These are the activations of a small neural network, seen along a few directions. Each row is one input.
Each table varies a few parts of the input and shows all the possible inputs, shuffled.
Descriptions start from the smaller parts, as in this example, which fits no table here: one of 3 separate values, together with either a single point or one of 11 places along a line or (one of 6 places along a line, together with one of 8 places around a ring).
Shared parts are said once, and a part with two or three values counts as separate values.
In the rows, zero is written as 128.

Other details of the inputs shift rows strongly along two fixed directions, in all tables alike. That doesn't count.

Rows:
r1: [199 150 114 114 156 124 130 148 127 152 128 133 118]
r2: [109 107 141 167 103 138 133 126 149 112 128 143 144]
r3: [153 144  92  89 149  99 126 138 107 157 132 115 115]
r4: [150 139  95  87 146  99 121 133 103 147 135 123 111]
r5: [ 77 142 125 106 137 130 122 103 107 125 108 101 128]
r6: [ 70 130 116 101 121 114 114 103 103 127 129 106 120]
r7: [166 130 115 135 133 113 129 136 132 138 131 139 121]
r8: [141 125 147 158 114 158 133 136 151 121 128 138 141]
r9: [139 124 146 155 118 155 135 137 151 119 127 138 144]
r10: [104 104 141 160  98 147 135 136 152 120 139 134 153]
r11: [ 81 134 133 114 132 134 123 109 117 117 109 107 127]
r12: [170 117 139 172 117 133 134 140 161 128 143 153 135]
r13: [204 146 117 103 169 114 139 154 117 140 130 142 110]
r14: [120 109 143 169 109 135 135 127 155 115 132 146 144]
r15: [ 91 126 121 129 114 124 127 119 121 131 120 113 135]
r16: [156 123 112 118 129 118 127 144 126 137 141 139 127]
r17: [112 103 145 157 104 142 132 132 153 113 147 145 149]
r18: [ 91 116 127 131 110 123 118 112 119 114 124 125 130]
r19: [200 140 122 112 151 126 131 149 126 142 132 142 111]
r20: [143 132 132 126 135 137 131 137 134 124 118 130 127]
r21: [163 111 131 150 121 125 131 144 146 121 139 154 138]
r22: [ 79 138 131 101 132 130 117 100 101 123 114 103 113]
r23: [ 87 126 107  94 129 108 120 117 100 129 123 114 125]
r24: [104 132 141 123 122 142 129 122 114 114 118 122 120]
r25: [149 138  99  87 154  95 124 132 108 145 136 126 115]
r26: [ 81 139 127 104 128 132 119 110 106 122 103 103 119]
r27: [102 128 115 120 126 115 129 124 118 134 119 116 135]
r28: [150 131 129 116 138 132 132 136 125 124 123 134 121]
r29: [192 140 129 120 148 130 134 151 123 137 133 142 111]
r30: [148 122 152 158 116 158 131 139 156 122 130 138 134]
r31: [116 119 164 160 110 160 132 125 141 109 135 136 130]
r32: [162 140 132 124 144 134 126 137 133 138 125 129 120]
r33: [ 86 143 111 106 132 107 119 107 104 142 119  99 121]
r34: [110 120 151 142 109 155 129 123 136 110 124 131 130]
r35: [ 77 140 129 104 138 129 118 104 108 123 107 101 120]
r36: [157 117 135 160 121 131 141 147 159 134 141 147 148]
r37: [156 155 109  95 164 114 126 129 110 148 118 117 116]
r38: [124 127 129 141 125 122 132 129 139 135 132 127 138]
r39: [145 135 107 101 149  95 121 124 111 136 128 128 117]
r40: [ 95 131 140 120 126 138 129 119 111 111 115 120 121]
r41: [ 84 145 128 112 133 134 117 103 108 131 113 101 123]
r42: [120 109 150 175  96 153 133 135 165 123 152 139 148]
r43: [119 113 134 148 108 129 121 121 136 116 135 135 132]
r44: [ 88 124 125 124 121 124 126 118 126 130 133 114 135]
r45: [159 119 136 166 112 138 136 146 158 136 143 142 142]
r46: [155 111 132 157 109 142 138 153 155 133 147 145 145]
r47: [ 88 121 132 142 117 122 125 108 130 119 123 124 132]
r48: [ 96 142 129  99 144 124 124 111  97 122 115 109 111]
r49: [224 142  89  95 171  92 140 169 126 166 144 143 121]
r50: [104 128 141 121 130 139 126 113 123 117 123 121 124]
r51: [140 111 144 163 109 135 126 128 152 116 145 146 136]
r52: [124 111 137 165 104 137 131 129 147 117 130 143 138]
r53: [103 127 139 120 130 138 129 115 123 114 120 122 126]
r54: [148 135 102  95 153  91 123 128 107 137 126 130 118]
Each input here is: one of 6 places around a ring, together with either one of 4 places along a line or one of 5 places around a ring.
Question: Changing only the place on the ring of 6 turns r40 into r31. The same change can be made to r10. Which row results?
Answer: r42
Question: Changing only the place on the ring of 6 turns r51 into r54. The same change can be made to r6. Which row results?
Answer: r17
Question: Change only the place on the ring of 6 in r52. List by row number the other rows that result.
Answer: r2, r7, r12, r14, r47
Question: Change only the place on the line of 4 in r20. List by row number the other rows that result.
Answer: r9, r28, r40

Rows:
r55: [162 139 147 146 147 143 130 127 152 128 125 136 127]
r56: [179 109 127 155 124 131 138 157 162 130 143 159 149]
r57: [167 130 160 152 124 169 124 135 158 122 135 140 131]
r58: [ 43 115 142 163  83 137 120  96 132 116 125 109 139]
r59: [104 141 152 142 139 147 137 118 133 119 108 115 136]
r60: [ 95 143 140 109 123 164 123 122 112 124 112 101 119]
r61: [164 145  93  90 156  91 126 139 106 160 142 121 112]
r62: [149 106 136 155 113 135 136 149 158 124 157 152 148]
r63: [131  97 143 165 101 144 140 142 165 114 147 151 157]
r64: [ 87 123 114 121 118 115 122 117 123 126 114 114 137]
r65: [ 40 106 146 147  90 143 124 106 135 111 141 116 147]
r66: [163 124 114 145 125 118 132 143 143 142 129 141 138]
r67: [220 122 131 119 153 112 131 151 123 115 138 172  99]
r68: [146 142 100 103 146  95 124 130 109 156 136 118 115]
r69: [ 96 130 113 131 118 111 120 111 118 135 117 113 129]
r70: [115 167 110  68 164 124 135 128  82 148  97  92 105]
r71: [115 137 110  66 154  94 114 105  66 106 111 126  87]
Question: What do these inputs look like to the network?
Answer: either one of 2 separate values or one of 5 places around a ring or one of 10 places around a ring
Question: Start at r64 and move only the place on the ring of 10, one step at a time. The first step leads to r66. Which rows follow, in order?
Answer: r69, r58, r68, r61, r65, r62, r63, r56

Rows:
r72: [115 124 120 146 115 122 139 138 133 133 103 131 148]
r73: [138 134 102 126 137  97 135 147 117 154 127 127 129]
r74: [156 110 120 144 105 126 133 149 129 113 139 150 132]
r75: [222 123  93  95 167  95 133 161 121 131 130 157 121]
r76: [ 47  98 152 165  98 138 143 116 144 108 118 129 161]
r77: [220 136 107 161 124 120 128 163 162 163 152 151 136]
r78: [144 145 148 157 135 148 133 112 127 121 117 126 143]
r79: [ 97 149 108  99 147 174 129 130 112 146 109  91 129]
r80: [100 135  93  87 117  96 106 104  86 133 134 107 106]
r81: [ 82 123 159 133 113 157 104  93  98 101 110 128 114]
r82: [120 121 125 164 105 123 129 139 141 145 146 129 137]
r83: [ 64 146 151 141 131 141 135  98 121 103 116 104 128]
r84: [109  86 161 202  51 167 129 131 166  93 158 151 151]
r85: [ 85 146  92  79 151  91 124 107  95 139  87 104 133]
r86: [125 156 126 102 145 130 120 104 113 138  80  93 102]
r87: [236 162 106  76 191 101 120 165 111 137 107 150  78]
r88: [154  99 148 181 117 139 151 150 179 123 142 163 162]
r89: [135 166 120 102 159 123 126 118 121 127  86  98 107]
r90: [240 125  93  98 166  93 144 175 118 132 130 165 121]
r91: [241 126 105 129 144  97 133 165 150 163 173 158 115]
r92: [ 19  97 138 137  79 138 125 101 107  83 108 114 141]
r93: [185 151 121  56 162 113 131 167 104 155 146 110 116]
r94: [145 139 150 138 139 143 125 133 123  94 127 154 119]
r95: [ 71 125 146 105  96 196 140 116 122 109 124 125 131]
r96: [ 90 103 190 183  90 179 125 105 143 101 135 140 127]
r97: [ 60 122 124 153  95 131 124 117 125 126 105 112 150]
r98: [115 109 123 135 110 125 110 115 135 113 145 139 131]
r99: [ 60 114 137 181  74 149 120 114 146 122 123 113 152]
r100: [ 91 102 187 175  87 186 110 115 154  87 108 141 118]
r101: [113 132 116 147 107 124 113 116 143 142 134 118 140]
r102: [122 105 132 155 100 126 141 143 137 121 144 140 134]
r103: [217 137 146 139 146 158 127 193 160 149 148 129 155]
r104: [  4 123 121  97 129 108 116  72 102 119 108  91 137]
r105: [249 101 128 164 134 132 131 170 180 122 167 188 142]
r106: [ 86 174 107  67 175  93 122  84  56 144 105  85 102]
r107: [195 118 112 131 138 105 130 147 150 147 165 154 122]
r108: [ 24 141 119  94 131 171 133 108 102 134 117  82 128]
r109: [223 125  99  89 181  87 135 154 131 151 148 154 115]
r110: [ 77 143  93  82 146  91 129 112  88 137  81 102 133]
r111: [159 103 142 178  90 137 134 144 166 131 174 153 136]
r112: [148 112 140 191  94 137 131 144 172 143 166 148 148]
r113: [150 107 180 175 109 170 130 140 170 113 129 148 113]
r114: [196 194  81  63 206  84 131 129  81 152  97 103 100]
r115: [171 110 142 172 121 144 137 141 183 123 134 162 165]
r116: [115 135 157 142 124 149 129 111 141 126 107 108 110]
r117: [ 93 152  86  76 152  89 108  97 101 147 104  99 127]
r118: [108 105 131 135 122 121 122 116 145 120 147 135 134]
r119: [119 124 101  93 138  90 139 137  94 135 122 121 114]
r120: [ 69 109 168 148  83 210 153 129 155 109 146 133 143]
r121: [117 112 125 137  99 124 111 116 132 118 149 134 128]
r122: [109 120 104  86 151  93 132 121 103 127 121 119 119]
r123: [ 43 158 118  57 159 103 113  92  76 118  87  81  78]
r124: [ 71 157  77  70 146  84 102  88  88 152 105  85 118]
r125: [244 127 103 132 138  99 143 178 139 162 168 158 112]
r126: [175 158 120  98 168 114 130 114  98 158 116 111  97]
r127: [ 78 105 193 142  72 191 125 133 150  89 142 123 161]
r128: [232 183  83  56 201  88 124 124  75 181  94 107  87]
r129: [168  91 146 166 116 134 156 161 163 114 146 167 147]
r130: [141 118 131 168 108 125 128 134 164 145 161 141 143]
r131: [ 80 114 184 177  93 177 118 101 124  75 134 152 143]
r132: [176 146  81  86 170  71 143 158  97 170 116 128 116]
r133: [161  85 150 170 114 150 129 141 172  94 149 171 153]
r134: [ 45 143 147 110 131 130 119  82  77 108 119 110 111]
r135: [205 125 175 197 126 167 154 163 203 113 140 161 134]
r136: [148 104 147 181 113 139 132 135 185 130 157 157 159]
r137: [ 68 164 118  69 164 101 122  97  69 116 109  98  91]
r138: [ 40 128 117 121 116 109 111  87 119 134 131 100 133]
r139: [ 97 143 138  92 142 136 119 142 110 143 133  87 137]
Question: What do these inputs look like to the network?
Answer: one of 4 places along a line, together with either one of 2 separate values or one of 5 places around a ring or one of 10 places around a ring
Question: Changing only the place on the line of 4 turns r117 into r118. The same change can be made to r124. Which row results?
Answer: r107
Question: Changing only the place on the line of 4 turns r90 into r110. The same change can be made to r92. Which row results?
Answer: r72
Question: Change only the choice among 2 separate values in r79. List by row number the other rows that result.
Answer: r103
Question: Change only the place on the line of 4 in r103. List by row number the other rows that result.
Answer: r93, r127, r139
Question: Change only the place on the line of 4 in r108. List by row number the other rows that result.
Answer: r79, r95, r120
